A small network was trained on invented records. Each row is its activation on one of them, seen along a few directions.
After each row come some of the record's fields: B, L, Y, H, V, Z, J.
Not every record has every field; a missing one is left out.
The largest differences between rows may come from other fields.
(in the rows, 500 means zero)
Random noise pushes rows far along 23 fixed directions. That doesn't count. These rows show it; they differ only by the noise:
885 588 497 293 485 539 496 599 505 590 756 645 454 477 462 560 230 452
 385 419 408 335 452 541 548 599 414 326 371 416 470 329 400 218 541 629
 340 345 499 473 691 445 508 459
691 498 265 454 578 416 433 575 411 443 624 613 573 555 406 512 494 533
 421 488 349 411 620 435 534 555 598 539 538 483 571 379 560 633 463 653
 526 327 595 634 595 536 559 571
482 508 538 393 316 366 487 413 623 433 502 508 550 414 631 620 513 476
 422 376 418 534 600 700 412 593 423 324 613 501 585 412 567 482 423 571
 428 292 668 585 475 572 581 488
387 363 448 431 695 291 492 596 624 575 531 468 567 639 576 376 500 444
 370 539 429 379 388 472 363 374 685 375 606 626 516 472 605 547 369 505
 580 319 448 416 474 542 685 440
635 481 391 626 326 615 584 275 446 292 391 373 453 460 543 443 463 474
 517 463 384 782 683 424 542 521 609 449 654 605 470 555 559 709 699 347
 610 714 214 713 419 403 473 406
594 517 408 372 465 488 589 542 441 588 400 580 559 625 404 272 323 501
 556 509 477 522 569 464 380 275 477 669 541 507 614 347 466 577 410 529
 681 489 461 399 530 336 623 515
663 582 410 680 318 408 636 721 422 449 493 576 401 381 503 618 407 559
 612 421 658 293 702 388 207 265 724 526 486 594 457 605 458 725 497 704
 488 532 790 380 750 568 474 582
527 559 403 525 512 532 351 592 489 594 821 430 532 685 407 392 543 578
 317 625 469 682 384 451 573 769 399 585 444 573 491 512 508 698 384 667
 522 471 388 652 463 456 576 518
560 523 650 480 541 503 580 328 468 383 454 471 542 501 552 793 649 301
 486 366 444 516 335 653 654 418 493 323 357 338 501 532 401 339 508 567
 187 678 464 529 355 455 539 488
617 487 508 420 561 554 689 503 618 523 426 772 459 483 392 311 486 513
 627 412 659 698 751 601 251 355 512 399 431 231 544 558 295 237 537 405
 530 678 555 318 530 613 462 379
573 441 516 407 392 483 335 564 763 521 527 479 506 512 579 403 335 598
 479 573 492 711 246 624 289 626 523 485 541 613 528 517 690 509 372 621
 520 545 615 554 481 523 487 423
486 552 550 546 381 262 568 725 436 486 650 308 582 512 527 479 632 424
 639 356 632 420 521 487 596 242 494 688 512 749 599 460 418 618 532 607
 531 577 600 464 481 417 781 477
696 420 481 352 626 490 385 392 566 512 536 649 591 259 506 438 135 388
 551 477 344 486 401 413 476 528 553 370 563 568 497 423 475 517 558 554
 466 402 435 533 623 409 507 491
327 436 538 574 548 473 427 271 755 560 517 520 491 639 432 342 515 586
 498 701 614 737 306 487 330 527 562 328 396 343 333 630 550 597 432 413
 485 592 387 354 545 386 491 486
676 429 527 413 609 716 392 705 560 531 457 418 569 648 516 412 467 536
 540 795 571 354 357 440 401 523 619 536 534 728 426 634 673 388 440 596
 378 379 571 487 511 412 441 333
357 656 501 411 292 596 721 362 549 515 301 627 610 526 513 562 496 320
 396 628 471 544 554 648 517 572 420 340 588 528 504 404 579 387 400 506
 371 448 468 471 516 231 501 626
624 336 593 305 574 453 367 250 556 563 533 375 476 512 471 378 448 629
 537 299 541 535 519 569 339 207 417 543 488 277 619 455 350 565 475 298
 612 334 490 358 439 633 578 382
452 515 376 228 513 391 517 703 492 622 705 669 533 638 422 310 355 544
 387 611 560 409 450 351 506 618 450 499 492 574 529 225 476 580 428 552
 652 468 407 412 697 352 741 485
556 470 377 338 789 499 467 644 483 492 486 651 450 618 442 477 675 468
 526 713 327 241 438 314 514 555 535 592 526 600 489 379 487 427 515 678
 564 620 422 633 451 557 588 449
664 582 532 550 486 591 524 478 533 508 534 692 517 424 443 324 308 357
 718 350 270 747 559 527 498 479 248 593 388 335 553 341 254 249 547 602
 443 415 431 592 425 499 544 427
487 312 341 498 555 523 507 448 545 451 407 511 626 255 597 496 473 357
 337 420 423 518 536 524 405 296 649 413 791 711 577 549 451 696 432 370
 598 427 447 465 446 607 474 558
404 627 579 611 486 678 480 472 728 635 413 493 392 578 490 338 542 546
 599 804 454 585 431 522 301 684 354 552 500 573 390 577 609 338 463 544
 542 439 457 538 436 471 371 490
596 512 621 490 353 389 477 488 343 565 632 230 549 516 494 493 604 452
 469 356 586 413 637 534 618 240 379 595 613 632 527 677 290 537 623 450
 492 564 411 515 335 489 503 460
723 436 422 532 575 364 499 494 433 376 585 760 440 469 496 539 367 426
 593 520 397 637 558 552 315 553 519 393 472 443 522 399 436 466 664 572
 593 409 358 501 540 466 598 578
623 334 585 558 505 621 315 568 593 395 570 468 507 619 533 475 601 569
 611 804 671 532 438 412 309 532 560 374 463 615 261 785 459 511 549 617
 291 489 504 470 500 439 479 271

277 633 587 777 501 400 565 586 336 549 404 660 549 190 528 628 415 437
 647 525 618 411 734 522 416 650 413 490 564 535 497 665 483 536 592 507
 579 345 654 416 593 540 304 789
(B b2; L l4; Y y1; H h2; V v2; Z z2; J j2)
298 528 580 689 600 487 668 566 234 588 317 434 696 502 465 426 496 335
 612 442 600 416 647 404 600 182 502 621 529 529 534 657 348 598 452 452
 500 492 471 329 413 375 514 566
(B b4; L l2; Y y2; H h1; V v2; Z z1; J j2)
756 495 457 366 549 845 402 443 365 489 439 409 479 622 419 541 409 505
 437 699 453 482 307 485 646 591 614 660 536 571 516 562 716 324 646 335
 403 448 338 624 459 443 227 523
(B b5; L l4; Y y2; H h1; V v2; Z z1; J j2)
803 308 380 508 632 432 309 520 627 373 633 578 454 270 508 555 564 605
 561 470 451 531 535 521 398 479 531 473 522 554 482 489 399 628 564 617
 638 594 636 507 593 632 558 460
(B b3; L l5; Y y2; H h2; V v2; Z z2; J j2)
448 456 367 595 597 716 717 637 547 587 265 674 482 451 529 330 287 421
 444 481 425 470 520 348 294 259 654 476 527 498 445 475 396 528 285 493
 557 507 485 303 591 529 476 452
(B b3; L l4; Y y2; H h2; V v2; Z z2; J j1)
645 523 577 485 695 820 571 778 512 658 503 461 555 618 525 382 374 434
 398 603 523 606 272 547 556 623 485 472 385 595 489 635 507 260 336 596
 427 661 399 454 408 441 438 329
(B b4; Y y2; H h2; V v2; Z z2; J j1)
461 488 541 424 420 502 570 229 446 470 392 353 611 747 443 558 795 530
 403 743 713 492 834 667 380 459 599 344 659 558 486 728 673 595 501 405
 395 210 513 450 447 297 519 551
(B b3; L l1; Y y2; H h1; V v2; Z z1; J j2)
635 515 442 652 147 712 580 666 379 403 543 483 253 703 541 578 518 588
 355 549 581 575 574 459 357 486 530 506 469 478 325 640 399 437 574 484
 375 563 399 533 484 602 321 400
(B b1; L l2; Y y2; H h2; V v2; Z z2; J j1)
522 559 428 448 537 569 771 421 333 415 503 397 510 623 508 514 645 475
 373 355 512 643 718 513 715 591 424 390 407 395 609 292 447 688 461 402
 693 723 260 490 476 325 809 389
(B b2; L l5; Y y1; H h1; V v1; Z z1; J j2)
634 632 327 560 470 407 656 449 691 537 629 526 286 387 530 475 497 440
 391 547 332 609 663 460 209 598 695 432 645 852 509 495 579 796 454 817
 643 524 427 676 575 501 726 573
(B b3; L l4; Y y2; H h1; V v1; Z z1; J j1)
642 330 336 369 371 534 321 821 243 412 499 528 561 702 535 499 306 720
 367 573 577 427 426 471 418 530 522 663 560 545 579 356 632 688 386 511
 657 351 576 454 540 479 497 494
(B b3; L l3; Y y2; H h2; V v1; Z z2; J j1)
597 492 396 564 672 297 418 369 417 408 481 688 541 614 423 539 514 431
 529 647 252 704 490 562 423 623 495 499 497 459 532 474 557 642 496 797
 605 571 350 693 340 339 608 681
(B b3; Y y2; H h2; V v1; Z z1; J j1)
713 590 653 591 575 536 437 422 697 538 493 339 526 453 460 423 394 490
 786 401 404 445 293 512 683 375 417 533 263 397 420 442 535 250 553 565
 388 596 613 467 559 332 496 386
(B b5; L l1; Y y1; H h2; V v2; Z z1; J j1)
416 631 552 819 177 510 488 475 492 489 557 290 337 522 547 576 689 626
 553 549 584 705 540 616 377 547 255 685 472 597 480 561 461 748 488 566
 671 546 474 510 390 466 511 635
(B b3; L l3; Y y3; H h1; V v2; Z z1; J j1)
291 463 389 451 465 624 438 541 293 375 468 694 501 342 535 653 345 593
 403 389 486 401 492 284 642 757 492 500 476 277 517 308 488 661 484 329
 465 378 551 568 659 728 349 553
(B b1; L l4; Y y3; H h2; V v1; Z z2; J j2)
502 439 379 633 819 403 553 663 651 464 481 659 600 540 473 372 467 332
 730 536 416 571 292 489 379 340 745 569 359 539 573 360 623 421 422 615
 499 348 572 401 571 461 711 540
(B b2; L l1; Y y1; H h1; V v1; Z z1; J j2)
491 334 423 607 455 491 459 388 489 361 350 540 617 769 454 383 502 480
 596 635 486 791 430 414 368 262 677 518 449 438 413 654 486 743 394 624
 388 623 423 483 426 338 605 408
(B b4; L l4; Y y2; H h1; V v2; Z z1; J j2)
767 625 555 577 538 408 411 446 506 683 714 379 470 521 458 638 452 400
 329 548 305 448 201 672 684 528 274 464 388 573 429 485 440 439 467 744
 514 642 341 489 427 221 508 715
(B b3; L l4; Y y2; H h1; V v2; Z z1; J j1)
661 562 426 624 691 461 667 606 591 393 602 613 476 470 428 444 634 353
 726 287 411 672 524 657 624 409 537 582 330 369 644 254 469 106 660 398
 519 424 524 481 494 558 674 507
(B b5; L l3; Y y2; H h2; V v2; Z z2; J j1)
497 670 697 577 675 476 608 541 280 568 414 485 571 816 411 436 558 526
 662 649 546 450 770 385 513 660 452 449 332 373 430 725 517 529 429 848
 372 560 529 560 435 275 619 357
(B b5; L l2; Y y1; H h1; V v2; Z z1; J j1)
507 370 520 602 301 415 429 387 530 283 405 350 378 525 645 583 471 574
 605 420 450 569 429 513 405 385 631 506 557 499 465 470 652 556 651 327
 529 390 489 539 479 566 513 431
(B b5; L l4; Y y2; H h2; V v2; Z z2; J j1)
301 447 510 266 653 228 423 469 568 569 537 701 548 636 399 405 604 481
 492 518 440 466 400 429 482 451 509 541 480 372 537 469 405 465 410 669
 430 659 535 562 425 602 619 497
(B b3; L l2; Y y1; H h2; V v1; Z z2; J j1)
321 516 417 323 346 417 453 585 533 494 493 530 650 747 440 269 447 516
 473 606 454 627 428 433 626 606 501 633 575 579 553 352 652 531 409 557
 490 522 497 637 472 334 628 423
(B b5; L l4; Y y3; H h2; V v1; Z z2; J j1)
393 585 681 446 652 514 469 445 318 604 416 463 566 403 517 601 343 471
 654 505 520 433 391 471 474 594 412 630 414 504 638 479 556 687 395 614
 520 371 547 494 491 449 555 620
(B b4; Y y2; H h1; V v1; Z z1; J j2)
464 558 584 581 536 706 527 214 243 382 438 422 584 330 477 682 555 284
 589 474 494 602 575 500 688 519 460 594 544 541 579 557 447 573 677 327
 331 306 300 641 380 406 425 657
(B b1; Y y1; H h1; V v1; Z z1; J j2)
695 562 499 394 525 495 632 547 633 462 524 449 224 370 626 613 486 550
 469 375 455 469 472 541 378 611 605 420 486 607 567 402 596 475 561 541
 657 792 478 582 541 659 580 416
(B b1; L l4; Y y1; H h1; V v1; Z z1; J j1)
206 562 482 504 438 549 482 429 387 471 467 435 480 597 460 605 700 525
 528 561 547 427 366 450 617 495 391 735 437 430 559 328 541 606 464 354
 508 387 490 487 491 517 524 652
(B b5; L l2; Y y1; H h1; V v1; Z z1; J j2)
463 406 592 364 533 366 235 402 518 371 563 522 639 391 451 494 600 523
 726 495 478 593 531 405 651 637 449 605 552 513 521 579 455 554 622 644
 348 611 650 778 418 568 533 385
(B b3; L l5; Y y2; H h1; V v2; Z z1; J j2)
737 501 526 484 450 528 538 648 505 484 517 525 290 416 594 681 463 602
 450 549 641 447 532 655 214 588 594 411 544 600 515 623 593 409 578 533
 598 571 572 447 534 643 361 529
(B b3; Y y2; H h1; V v1; Z z1; J j1)
362 555 563 563 408 320 574 468 616 471 505 390 418 374 569 585 647 531
 533 320 510 347 540 399 604 383 520 420 475 487 410 533 394 581 533 541
 482 830 596 508 538 605 545 420
(B b3; L l4; Y y3; H h2; V v2; Z z1; J j1)
519 445 427 485 486 506 459 327 809 417 454 632 476 239 499 392 540 558
 672 507 432 567 615 440 452 548 421 371 540 473 411 408 416 534 567 488
 610 670 575 513 631 511 517 408
(B b5; L l1; Y y3; H h1; V v2; Z z1; J j1)
875 303 500 412 729 686 396 638 417 337 505 536 452 600 609 509 516 449
 517 389 248 644 565 465 344 507 578 494 486 508 563 605 349 405 461 778
 333 485 439 783 207 800 577 128
(B b3; L l3; Y y2; H h1; V v2; Z z1; J j2)
414 425 556 448 430 546 485 401 630 496 476 446 600 261 593 581 449 310
 413 510 569 565 333 691 514 445 581 419 708 744 556 576 583 361 573 276
 368 354 474 452 457 485 382 625
(B b3; L l2; Y y3; H h1; V v2; Z z1; J j1)
409 365 439 245 766 348 442 464 654 622 530 711 578 447 474 228 448 516
 485 486 327 376 716 364 440 526 373 373 602 435 516 298 355 497 388 559
 676 311 511 458 564 559 730 341
(B b3; L l2; Y y1; H h1; V v2; Z z1; J j2)
350 508 654 491 561 323 477 427 436 675 465 304 738 726 476 228 429 527
 417 476 535 734 668 598 560 547 454 450 611 469 567 761 602 589 397 499
 594 500 423 527 277 357 539 414
(B b5; L l4; Y y2; H h1; V v2; Z z1; J j2)
466 545 584 490 338 437 458 519 529 674 724 396 393 405 545 522 482 416
 304 495 528 472 423 577 449 454 343 539 622 745 470 566 331 509 525 534
 501 393 374 479 435 512 505 618
(B b1; L l2; Y y2; H h2; V v2; Z z2; J j1)

Which values does each new row have?
737 361 368 407 421 363 445 711 420 322 574 692 493 524 566 572 356 535
 460 580 504 559 435 542 547 697 517 344 520 559 449 392 544 461 676 540
 671 832 359 514 575 385 510 465
(B b1; L l1; Y y3; H h1; V v1; Z z1; J j2)
388 508 452 493 392 556 522 450 450 373 378 480 530 679 546 596 586 433
 560 514 372 428 404 467 529 402 498 596 427 426 538 282 576 524 391 528
 354 247 532 562 477 443 635 492
(B b2; Y y1; H h1; V v1; Z z1; J j1)
479 396 543 447 544 549 378 644 451 412 604 605 498 403 506 489 715 553
 707 599 693 599 532 596 473 592 177 683 488 529 596 362 309 408 627 395
 676 451 496 424 423 556 590 510
(B b1; L l1; Y y2; H h1; V v1; Z z1; J j1)
563 532 528 501 464 510 586 662 425 517 683 293 433 698 549 351 492 521
 487 464 540 609 554 533 540 570 494 599 495 654 593 401 603 417 609 341
 621 275 314 527 457 494 682 365
(B b3; L l2; Y y3; H h2; V v1; Z z2; J j2)
339 522 547 488 628 598 528 411 459 555 422 454 489 359 512 431 585 561
 484 489 554 540 778 397 395 630 417 536 619 563 571 596 432 779 393 537
 626 463 529 579 421 598 548 461
(B b1; L l2; Y y1; H h2; V v2; Z z1; J j1)
229 412 436 471 375 439 451 608 581 503 435 377 555 589 604 458 649 589
 367 408 461 406 498 561 510 411 430 587 635 493 583 372 584 513 329 352
 590 272 667 468 415 714 517 446
(B b5; L l2; Y y3; H h1; V v2; Z z1; J j2)
591 617 612 732 480 575 626 795 633 648 448 322 402 490 696 493 401 519
 499 447 450 318 445 591 364 490 380 393 382 602 417 520 547 355 321 668
 609 498 613 348 508 516 491 383
(B b2; L l1; Y y1; H h2; V v1; Z z1; J j1)
722 342 467 628 628 386 237 272 632 475 676 444 319 523 479 546 584 598
 486 540 385 625 392 504 179 378 586 490 456 453 410 700 408 748 513 655
 501 442 429 573 403 700 486 518
(B b1; L l2; Y y3; H h1; V v1; Z z1; J j2)
742 629 378 510 522 728 664 408 679 490 413 268 622 285 431 491 367 522
 441 191 494 517 475 580 843 410 796 479 466 459 612 425 797 447 416 308
 417 612 770 512 716 424 385 475
(B b3; Y y2; H h2; V v2; Z z2; J j1)
685 607 613 533 489 442 564 560 427 599 520 489 509 489 527 572 308 443
 472 321 383 313 574 493 486 396 424 376 389 399 444 539 334 474 390 796
 365 522 597 466 528 441 535 436
(B b5; L l5; Y y3; H h1; V v2; Z z1; J j1)
775 510 395 385 361 760 568 508 450 418 435 683 531 547 433 620 459 531
 465 730 645 477 617 591 358 535 524 415 477 499 456 490 529 467 456 561
 365 394 603 373 686 286 434 561
(B b3; L l4; Y y3; H h1; V v1; Z z1; J j1)
238 551 199 667 542 416 671 590 631 488 415 579 573 579 448 412 642 546
 287 465 390 430 521 374 735 534 675 360 504 372 403 365 627 601 344 445
 622 833 539 485 623 486 475 550
(B b3; L l1; Y y3; H h1; V v2; Z z1; J j1)
471 637 604 697 286 479 454 483 589 592 715 289 516 466 540 535 472 447
 519 471 499 590 335 589 549 484 289 565 377 652 442 444 451 658 384 669
 443 307 537 443 548 284 683 583
(B b5; Y y2; H h2; V v1; Z z2; J j2)
287 585 651 456 463 374 373 328 625 586 585 375 434 367 517 627 638 645
 494 423 568 234 475 475 593 611 322 427 445 355 417 473 464 534 495 443
 453 468 665 504 565 621 421 536
(B b1; L l1; Y y3; H h2; V v1; Z z2; J j1)
358 444 495 331 517 552 567 536 698 528 265 667 534 325 600 479 597 386
 485 733 448 293 605 428 347 505 490 354 760 811 411 551 458 480 389 693
 470 623 593 510 496 471 533 424
(B b3; L l2; Y y2; H h1; V v2; Z z1; J j1)
514 561 571 509 558 527 372 500 437 583 596 388 507 543 408 488 664 578
 418 489 508 522 523 574 713 660 364 618 524 404 519 674 486 311 611 400
 491 627 471 670 309 680 234 513
(B b1; L l5; Y y3; H h2; V v1; Z z2; J j2)
581 647 482 432 432 549 472 434 318 552 475 489 443 589 383 443 507 614
 581 637 444 461 737 369 468 615 356 729 546 558 534 518 466 733 522 706
 627 564 467 678 477 398 515 543
(B b5; L l4; Y y3; H h1; V v2; Z z1; J j1)
744 435 522 497 696 624 515 613 681 519 528 600 519 258 581 456 466 396
 583 495 348 356 602 453 500 526 373 302 493 619 391 461 308 320 480 678
 485 503 547 453 585 502 598 288
(B b3; L l5; Y y1; H h1; V v2; Z z1; J j2)
